These are the activations of a small neural network, seen along a few directions. Each row is one input.
Each table varies a few parts of the input and shows all the possible inputs, shuffled.
A made-up example of a description, with smaller parts first: values(2) and (point or ring(11) or (line(4) and ring(8))).
Shared parts are said once, and a part with two or three values counts as separate values.

Table:
x1: [-18 -15 -25  23  10  15   6 -14 -11  16 -17   6]
x2: [  0 -15  20  -7   5  15  12 -12   8 -12  10 -21]
x3: [ 13  -6 -21  17   9   3   7  -2 -10  29 -13  -4]
x4: [ 12 -18  15  -9   4  12   7  12  14   0  24 -28]
x5: [-12  45  25 -17 -24 -28 -25  -4   4   3   8  41]
x6: [  9  -1  -3  -6  -3  -2   8  43  10 -16  -8   1]
x7: [-23   1 -17   5  -9 -10   5  15  15 -31 -19   1]
x8: [ 13 -13  12  -2   5   7  11  -3  16  -6  22 -19]
x9: [  9  15  26 -25 -16 -10 -30 -40  -9   1  37  21]
x10: [ -2  37  -3  -7   3   4 -40 -25 -38  26  18  32]
x11: [ -9   2  -4  -4  -5 -15  12  19   5 -25 -21  -1]
x12: [  7   4  -9   3  -5 -13  11  30  13 -21 -10   8]
x13: [ 16  -9 -16  10   8   5   0  14 -13  35 -16 -14]
x14: [ -3  -9 -14   9  15   7  11 -11 -18  25 -24   1]
x15: [-13 -19  15  10   4   9   3 -21  13 -22   8 -26]
Changing only one part turns x6 into x13. The same change can be made to x12. Which row results? -> x3
What do these inputs look like to the network? -> values(3) and (point or line(4))
Which other rows agree with x8 in the values(3) part? List them by row number. -> x2, x4, x9, x15
Which other rows does x10 become when the values(3) part takes its other values? List them by row number. -> x5, x9
